[-18  10 -14   0  14 -65 -37  27  18 -24 -28  21 -24  10] : mudek
[ -7  19 -17 -15  25 -80 -38  33  32 -24 -57  14  -7   7] : Nofip
[ 16  37 -29 -71  20 -18   3  40  -6 -24  22 -17 -15 -34] : sizi
[ -1  21 -17 -26  21 -78 -25  41  30 -24 -15  22 -17   3] : peved
[ -3  10 -49 -41  29 -57 -33  40  25 -24 -30  17 -26  -9] : bos
[ 13  38 -46 -58  21 -23 -26  43  19 -24 -10  41 -18 -27] : Bamud
[ -6  17 -39 -55  26 -53 -39  38  24 -24  -6  22  -9  -7] : nuvep
start: [-15  22 -17]
peved, 10
after: [-65]
[-37]
gone nuvep: [-39  38  -6  24 -55 -53  17 -39  -6  26  -9  22 -24]
[-7]

[ -3   6   2 -28 -12 -17   0  -4  11 -12  11  38  25  -4  18  -4  12  26
 -27  53 -13  42  15 -33  45 -11   5 -10   9 -32 -29 -26 -11  25 -10] : rud
[ 14  10 -10  17  22  -5 -15 -49 -11  17   4 -39 -26  10  -8   9   5 -17
  18 -33   7 -54  -9  14 -36   4 -26  12 -14  -2  41  29  10 -16  13] : Bamud
[-15 -22  17   9 -20  31  24  83   3  -9 -22  13  10  -7 -11 -13 -26  -7
   7 -15   9  31  -4  17   0   7  32  -5   9  44 -27 -11  -3  -6 -11] : bos
[-15 -20  17   8 -20  31  26  83   5  -8 -23  16  11  -8  -9 -14 -24  -5
   5 -11   7  34  -3  15   3   8  34  -5  10  42 -28 -12  -3  -5 -10] : nuvep
[ 15  21 -16  -3  21 -27 -25 -81 -10  10  20 -19 -14   8   8  11  22   0
   0   4  -4 -40   0 -11  -8  -5 -33   7  -9 -37  30  14   4   2  12] : Lukik
[-15 -21  15   7 -22  31  24  80   4 -10 -22  16  12  -8 -10 -11 -25  -5
   2 -12   6  34  -2  14   3   6  33  -6  10  42 -28 -12  -4  -5 -10] : sizi
[ 19  18 -15   2  25 -21 -23 -76  -8  13  17 -30 -21  10   2  13  17  -5
   7 -10  -2 -48  -2  -2 -20  -2 -32  10 -12 -26  37  20   8  -6  12] : Gamu
[  3  -7  -1  28  10  20   2  10  -9  12 -15 -36 -26   3 -19   1 -13 -26
  28 -54  14 -38 -15  34 -43  13  -1  11  -6  39  26  24  11 -23   8] : Mede
gone Bamud: [-49  13  14 -11  -5   5 -54 -26   4  -2 -10 -26  12 -17 -16  -8  14  -9
   9 -33  17  10   7  18 -15  17   4 -14 -36  10  10  22 -39  29]
[41]
gone Lukik: [-11  10   7   0  -9 -37  12   8 -40  20  21  21   0  -8  14 -14  -3   0
  15  30   8 -33   2  11   4 -27 -10   4 -81 -25 -19  -5 -16  22]
[-4]

[ -4  -2   2   1   1   0   1   2   1   2  -1  -1 -29   3   5   7   2  -3
   2  -1   0   3   1   3] -> sizi
[ 5  3  4 -1 -1  0 -2  1 -5  0 -2  3  3 -6  3 -2 -1 -1 -2 -4  2  0  0 -2] -> rud
[  5   1  -1   1  -1   2  -2   0   2  -1  -3  -1 -10   0   0   1  -4   6
   2   2   0  -2   1  -2] -> Mede
[  0  11  -8   9   8  12   0   3  -7   6   0  -1  34  -1  -6  -8  -4 -10
   0   0  14  22  -6   0] -> nuvep
[ 2  2  4 -1 -1  0  0  1 -4  0 -2  2  7 -5  3 -3 -1  4 -2 -3  1  0  0 -2] -> Gamu
[ -2   1   1  -1   1   0   0   1  -4   1  -1   2 -42  -5   2  -4  -1  13
  -2  -1   1   0  -1  -1] -> Bamud
[ 0 -1 -1  2  1  1  0 -1  0  0  1  2 32 -2  0 -1 -2 10 -1  2 -1  0 -2  1] -> mudek
[ 1  0 -1  1  0  3 -1  2 -1  1 -2 -2 -8 -1  3  3 -3 -2  1  0  1 -2 -1  1] -> peved
[ -1  12  -8   7   3   5   3   0 -10   7  -3   1  69   5 -11 -10  -4   1
  -2   1  11  20  -8   2] -> Dad
[ 4 11 -7  9  5  9  2  2 -8  6 -2  0  2  2 -8 -9 -4  6 -1  1 12 21 -7  0] -> bos
[ 0  0 -1  0 -1  1  0  1  2 -1 -3 -2 -1  1  2  1 -3  2  2  3  0 -1  3 -2] -> Nofip
next: [ 0  0 -1  0 -1  1  0  1  2 -1]
[-3]
next: [ 1 12]
[21]
start: [-2 -3]
Gamu, 18

[  6  35 -21  10  21 -20  34 -13  44  34 -21  35  15  -2 -35 -22  47 -22] : nuvep
[ 21  92  62  66  33 -44  55 -58  67  62 -62  67  22  -3 -61 -66  68 -66] : Dad
[ 92  21  66 -44  55  62  33  66   2  28  58  17  81 -26  29  53   2  60] : Bamud
[23  6 11  8  8 13 12 15  8  8  8  2  8  9 -6  5  8 11] : mudek
next: [ 92  21  66 -44  55  62  33]
[66]
find: [  6  35 -21  10  21 -20  34 -13  44  34 -21  35  15  -2 -35 -22  47 -22]
nuvep

[-2  1  3  1 -1 -1 -1  7  3 -3  0  3 -1  2  6 -1] -> Dad
[-34 -12  -6  16  19 -12   6  18 -11  25 -14   6 -17 -34 -27 -36] -> rud
[  6   9  -7  -4   5  -1   8 -13   1  -6   7   2   2   7   5   9] -> Bamud
[-34   6  -6  16  19 -12   6  18 -11  25 -14   6 -17 -34 -27   8] -> Lukik
[-34 -12  -6  16  19   4   6  18 -11  25 -14   6 -17   6   6 -36] -> Nofip
again Nofip: 
[6]
find: [-2  1  3  1 -1 -1 -1  7  3 -3  0  3 -1  2  6 -1]
Dad
start: [-27 -36]
rud, 14
find: [-34 -12  -6  16  19 -12   6  18 -11  25 -14   6 -17 -34 -27 -36]
rud

[-39 -59 -29 -51   4 -63  11  35 -19] -> nuvep
[ 51  59  42  42  14  63 -26 -20  -3] -> bos
[ 20  46  32  76  14 -25 -25   8 -29] -> Gamu
[-78 -22 -45  67 -42 -38  34  42 -10] -> Lukik
[-25  38   8   9  59 -24 -56 -40 -25] -> peved
next: [-25   8]
[-29]
gone bos: [-26  42  42  51  14 -20  59  63]
[-3]
again Gamu: 
[-25]
again peved: 
[-25]

[-55  -7 -61   2  -7   1 -53 -29  26  -1 -15   2 -22  -5   6 -74  -1  10
  12  -1   0   6  -7  41  10 -59 -24   6  28  24 -65   0  12 -10 -13 -47
 -10] : Lukik
[ 14  21 -27  13   7  24 -35 -28  -1   5  58   2   4  -2   3  16  40 -24
 -26 -28  10  77  -2  -9  10 -19  28 -35  16   0   5  -6  62  22 -24 -15
 -28] : sizi
[ 20  72  10  -5  10   7 -30  27 -30 -28 -19   9   7  25  23 -34  -3 -16
 -29  -7 -18 -34  -2   2  -6  17  32   0  -5 -20 -14 -22  32 -16  42  -3
  26] : nuvep
[ 14  21 -27  13   7  24 -35 -28  -1   5  58   2   4  -2   3  16  40 -24
 -26  -2  -1  77  -2  -9  10 -19  16 -14 -11 -46  12  -7   2  15 -24 -15
 -14] : mudek
[  8 -61  -7 -13   3 -11   5 -19 -12  -6 -11   3   7  -7   6  16  -3  -4
  -3  -9   5 -25   7 -12   0 -18 -30  -2  11  19 -14 -12  -3 -10  10  -6
 -13] : Dad
gone Dad: [-12 -11  16   6   7 -30 -11  -7  -6 -25 -12 -14 -13  -3  -3  -2 -61   3
   3   5  11   7  -7  -4  10 -19  19   5  -9 -18   0 -13 -12   8  -3  -6]
[-10]
find: [ 14  21 -27  13   7  24 -35 -28  -1   5  58   2   4  -2   3  16  40 -24
 -26  -2  -1  77  -2  -9  10 -19  16 -14 -11 -46  12  -7   2  15 -24 -15
 -14]
mudek
next: [ -7 -61]
[2]

[ 10   2   4   8  11  -2 -21  15   7   1   6  10 -12  -3   0  15  -8  34
 -12  15 -24  -8  -2  -5   2  15  -4   5   4   3   8   8  -4  -4  10  -9
   0 -11] -> Mede
[ 10   2   4   8  11  -2 -21  15   7   1 -25  10 -12  -3   0  15  -8  34
 -12  15 -24  -8  -2  -5   2  15  -4   5   4   3   8   8  -4  -4  10  -9
   0   5] -> mudek
[ 11 -12  -7   3  -8   5 -11  15  -1   8   0  12   1  11   6  11  -2  35
   4   5 -17  -1   6  -2   4  -1   8  -4   3   5   7   4   9 -21  14  -7
  16  12] -> rud
[ -6  10  21 -35  -4  -4 -25 -38  -4 -14  10   1  41 -26  -9  26  17 -54
  16 -25   8  -1  38  37 -36  38  10  61   9 -21 -14 -21   5  45 -10  39
 -59   5] -> Bamud
[ 19   8  12 -23 -38 -30  17 -43  13 -28 -37 -19  69  30  16  24   0  -1
  22  28 -28  39  17  32  -9  -9   9  22   3 -57  40  -3 -10   4  -6   2
   9 -26] -> sizi
[ 14  -3 -17  -5 -13   1  -7  15   1 -10  -4  10  11  10   5   0   7  -3
   6 -10  12   7   2  13  12 -11   7   5  -6   9   2   3  13 -21   3 -18
  17  -2] -> nuvep
[  6   7  15  -6   7  28  -6  25   8   1 -13 -15  28  11 -13  -4  -7 -21
 -18 -14 -32   3 -34   1 -16   7  20  28  35   8  -5 -20 -18  -7  28  40
   3   2] -> Gamu
[ -3   8  24 -38  -6  -3 -26 -37   2 -16 -29  -5  43 -28   0  25  19 -52
  16 -22   8   4  37  38 -35  39  50  66  11 -23 -13 -21   9  48 -11  39
 -61   6] -> Lukik
gone mudek: [-21  -2  -2 -25  34  -9  15  -4   4   3  -5  15  -8   2   5  -4  15   0
  -3  10  10  -4 -12 -12   4   8   8   7   1  -8   8   5  11  15  10   2
   0]
[-24]
gone Lukik: [-23   0 -52 -11 -21   6   9  11 -61 -38   8  39  48  24  -6  37 -16 -22
  -3 -26 -29   8   4 -35 -37  39 -13  66  19   2 -28  50  -5  16  25  43
  -3]
[38]
find: [ 11 -12  -7   3  -8   5 -11  15  -1   8   0  12   1  11   6  11  -2  35
   4   5 -17  -1   6  -2   4  -1   8  -4   3   5   7   4   9 -21  14  -7
  16  12]
rud
next: [15 -6  7 28]
[-6]
find: [ -3   8  24 -38  -6  -3 -26 -37   2 -16 -29  -5  43 -28   0  25  19 -52
  16 -22   8   4  37  38 -35  39  50  66  11 -23 -13 -21   9  48 -11  39
 -61   6]
Lukik
after: [-59]
[5]
gone Lukik: [-22   6  37 -37 -35  -3 -13  25   8  19  -6  16  50  48  43 -38  39 -52
  -3 -23  11  38   9 -26 -21  -5   8 -61   0  39   4 -28  24   2 -16  66
 -29]
[-11]

[-28 -48  23  22] : peved
[-28 -48  23 -12] : Nofip
[ 32 -11 -59  16] : mudek
[ 28  28 -38  28] : Lukik
[ 27 -66  -5  40] : Mede
[ 27 -49  -5  40] : Bamud
[ 30  28   9 -40] : Gamu
again Lukik: 
[28]
start: [-66  -5]
Mede, 1
find: [ 30  28   9 -40]
Gamu
gone Gamu: [ 30 -40   9]
[28]
gone peved: [ 22 -48  23]
[-28]
gone mudek: [-11  16 -59]
[32]

[-47  13 -22  24 -43 -48  32 -48   7] = nuvep
[-66  -8 -25  62 -50 -74  11 -69  -9] = peved
[ 28  43   3   1 -21   6 -27  90 -17] = Dad
[  5 -18  28  43   3   1 -22   6  -6] = Mede
[ 32  10  15 -25   8  37  19  37  13] = rud
[-40  -3 -37  30 -38 -39  25 -39  -8] = Lukik
[47 -9 28 -7 22 50 -5 52  1] = mudek
[ 81  -1  45 -39  44  87  -3  88  10] = bos
[-76  20 -33  34 -62 -80   4 -79  10] = sizi
after: [5]
[-18]
start: [-40  -3 -37  30 -38 -39  25]
Lukik, 0
start: [ 28  43   3   1 -22   6]
Mede, 2

[ 14   0  -4 -27  21  13  66] -> nuvep
[ 11  -1   0 -34 -12  -2  87] -> Gamu
[-25   8  16  20  37 -15 -12] -> Bamud
[ 32  33   8  28  25   0 -54] -> peved
after: [13]
[66]
gone peved: [ 25   0  32   8 -54  28]
[33]
next: [11 -1  0]
[-34]
gone Gamu: [-12  11 -34  -2   0  87]
[-1]
gone nuvep: [ 66  21  13  -4 -27   0]
[14]

[ 23 -25 -37  20 -43  -5  36   9  18 -23  25 -32  50 -33  44 -27  38  -5
  -6]  rud
[ 10  46  47  78 -56  76  -8  -8   4  47   5  66 -50  61 -48  46 -47 -29
  44]  bos
[ -5  -2  -4  -6  -7  13  31  -9 -10  -1  -5  -1  44  -2  36   0  33  -5
   4]  mudek
[  3  -2 -37  -2 -35 -45  35 -15   2   5   3 -35  46 -31  40   3  32 -15
  16]  Lukik
[-54  64  76 -56  78  47  -8 -51 -62  62 -63  74  -7  70 -13  70 -10 -20
  46]  Dad
[  3  -8  -5 -43  36 -37  20  -9  -1  -4   4 -25  43 -24  37  -7  30 -10
   9]  Nofip
next: [-37  20 -43  -5  36]
[9]
next: [ 76 -56  78  47  -8]
[-51]

[-4 39 -6  3 24 24  8 24 -3 21 -4 14 61  5 35 19 -5 -6 -6 -6 -5 16 38  2
 10 33 22 42 -4 32 44 37 28  4 -6 -6 15 27  2  8 -5 -5 12  1 -5 -6 30 -2
 55 10  1 -5 57  6 60 11 -4 -5 39  3  2 25 19 -2] : Nofip
[14 -6 -3 29 -2 22 19 -1 41 -6 29 -1 -6 34 -5 24 13  7  7 36 15 27 -6 -4
 14 -6  3  5 28 16 -6 -6 10  9  8 14  7 17 -4  1  6 38 14  3 44 12 -5  7
 -2  4 19 16 -6 44 -2 -3 14 21  4  3 15  0 13 16] : nuvep
[13 -5 -4 23 -1 15 18  0 36 -5 28  0 -5 31 -4 25 14  3  5 27 11 29 -5 -3
 16 -4  4  8 20 22 -5 -5 11  7  7  9 10 -5  7  4 14 13 -4 10 -3 53  5 -2
 -6 -1  1 26  0 -5 -4 18  8 36 -4  9  9 -5 -5  9] : mudek
[26  3 62 -6 -5 17 -6 -5 -4  8  1 -1  1 -6  1 -5 29 30 52 -1 15 -6 15 29
 -4 25 -2 -4 -6 -5  1 27 -5 -2 36 21 12 -5  7  4 14 13 -4 10 -3 53 -4 -2
 -6 -1  1 26 -4 -5 -4 18  8 36 -4  9  9 -5 -5  9] : bos
[11 -5 -5 21 -2  9 16  0 34 -5 25 -1 -5 30 -4 26 11  0  2 21  8 29 -4 -4
 15 -3  4  9 16 23 -4 -5 11  5  4  5 11 21 -5  1  0 26 16  1 36  9 -3  2
  5  5 18 12 -4 42  1 -2 10  9  6  1 15  2 17 14] : rud
[30  3 66 -6 -5 21 -6 -5 -4  8  2  0  0 -6  0 -5 31 34 56  0 18 -6 16 31
 -4 24 -2 -4 -6 -5  1 27 -5 -2 38 25 13 -5  8  4 17 16 -4 12 -2 56  5 -2
 -6 -1  1 29  0 -5 -3 19 10 41 -4 10 10 -5 -5 10] : Bamud
[29  3 61 -6 -5 19 -6 -5 -3  7  3 -1  1 -6  1 -6 32 31 53  0 17 -6 16 29
 -3 26 -1 -4 -6 -5  1 28 -6 -2 37 22 16 -5  5  4 15 16 -3 11 -1 57  5 -2
 -6  0  2 28  0 -5 -4 19 10 -6 23  0 -5  8 -2 -6] : Dad
[15 -6  0 33 -2 31 21 -2 44 -6 33 -1 -5 36 -6 23 15 12 11 44 19 25 -6 -4
 14 -6  2  3 35 13 -6 -6  8 11 11 21  4 14 -2  2 10 45 13  4 47 14 -5 11
 -4  4 19 19 -6 44 -4 -4 18 28  3  4 15 -1 10 18] : sizi
[26  3 61 -6 -5 18 -6 -4 -4  9  2 -1  1 -6  1 -5 29 30 52 -1 15 -6 15 30
 -4 25 -2 -4 -6 -5  1 27 -5 -2 36 21 13 -5  7  4 14 13 -4 10 -3 53  6 -2
 -6  0  1 26  0 -5 -4 18  9 35 -4  9  9 -5 -5 10] : Lukik
[13 -5 -4 23 -1 15 18  0 36 -5 28  0 -5 31 -4 25 14  3  5 27 11 29 -5 -3
 16 -4  4  8 20 22 -5 -5 11  7  7  9 10 21 -4  2  3 31 16  2 38 12 -3  5
  3  7 20 15 -5 41  0 -2 13 14  5  2 16  3 16 16] : peved
[29  3 61 -6 -5 19 -6 -5 -3  7  3 -1  1 -6  1 -6 32 31 -4  0 17 -6 16 29
 -3 26 -1 -4 -6 -5  1 28 -6 -2 37 22 16 -5  5  4 15 16 -3 11 -1 57  5 -2
 -6  0  2 28  0 -5 -4 19 10 38 -4 10 11 -5 -4 12] : Gamu
start: [26  3 61 -6]
Lukik, 0
find: [26  3 62 -6 -5 17 -6 -5 -4  8  1 -1  1 -6  1 -5 29 30 52 -1 15 -6 15 29
 -4 25 -2 -4 -6 -5  1 27 -5 -2 36 21 12 -5  7  4 14 13 -4 10 -3 53 -4 -2
 -6 -1  1 26 -4 -5 -4 18  8 36 -4  9  9 -5 -5  9]
bos
find: [11 -5 -5 21 -2  9 16  0 34 -5 25 -1 -5 30 -4 26 11  0  2 21  8 29 -4 -4
 15 -3  4  9 16 23 -4 -5 11  5  4  5 11 21 -5  1  0 26 16  1 36  9 -3  2
  5  5 18 12 -4 42  1 -2 10  9  6  1 15  2 17 14]
rud
find: [15 -6  0 33 -2 31 21 -2 44 -6 33 -1 -5 36 -6 23 15 12 11 44 19 25 -6 -4
 14 -6  2  3 35 13 -6 -6  8 11 11 21  4 14 -2  2 10 45 13  4 47 14 -5 11
 -4  4 19 19 -6 44 -4 -4 18 28  3  4 15 -1 10 18]
sizi
find: [29  3 61 -6 -5 19 -6 -5 -3  7  3 -1  1 -6  1 -6 32 31 -4  0 17 -6 16 29
 -3 26 -1 -4 -6 -5  1 28 -6 -2 37 22 16 -5  5  4 15 16 -3 11 -1 57  5 -2
 -6  0  2 28  0 -5 -4 19 10 38 -4 10 11 -5 -4 12]
Gamu

[-48 -34  15  75  -4 -70]  sizi
[-48  89  15  75  -4 -70]  Lukik
[ 23  39  72  48 -79  -7]  peved
[-42 -36 -41 -71 -71 -71]  mudek
[-42 -36  -1  49 -49 -13]  Nofip
gone mudek: [-41 -36 -71 -71 -71]
[-42]
gone Lukik: [ 15  75 -48  89 -70]
[-4]
again mudek: 
[-71]

[ 45  25  -9  46 -23 -58 -14  -1  51  -6  23 -64  32 -52  48 -59 -26] -> nuvep
[ 45  37 -48  39  -1  -9 -39 -51  38 -53  35  -5  37 -12  37 -17  -1] -> Bamud
[ 35  28 -24  31 -14 -45  35 -34  -1  51  -2 -37  -7 -43  27  39  -3] -> Lukik
[  7   1 -58  -2 -16  43 -34 -72   7 -68   1  43  -8  42   9  45  16] -> Mede
[ 26  52   7  49  53 -38  -4   9  20   5  45 -52  41 -43  20 -39 -15] -> peved
[-16  -7  58 -15  26 -40  45  52 -20  61   3 -47 -10 -36 -31 -35   0] -> Nofip
[-12 -41 -29 -43 -63  35 -18 -21 -14 -20 -48  40 -42  38 -21 -42   0] -> bos
[ 49  37 -44  39 -13   5 -37 -34  39 -43  35  -3  27  -7  51  -1  -2] -> rud
[-10 -52 -63  35 -18 -14 -48 -43 -29 -20 -21 -10 -46  -4  -9 -11 -15] -> Dad
again Dad: 
[-10]
next: [-29 -43 -63  35 -18 -21 -14 -20 -48]
[40]
gone bos: [ 38 -43 -18 -42 -21 -12 -48  40 -14 -41 -21 -20 -42  35 -63   0]
[-29]
start: [-37 -34  39 -43  35  -3  27  -7  51  -1  -2]
rud, 6
start: [ -2 -37  -7 -43]
Lukik, 10

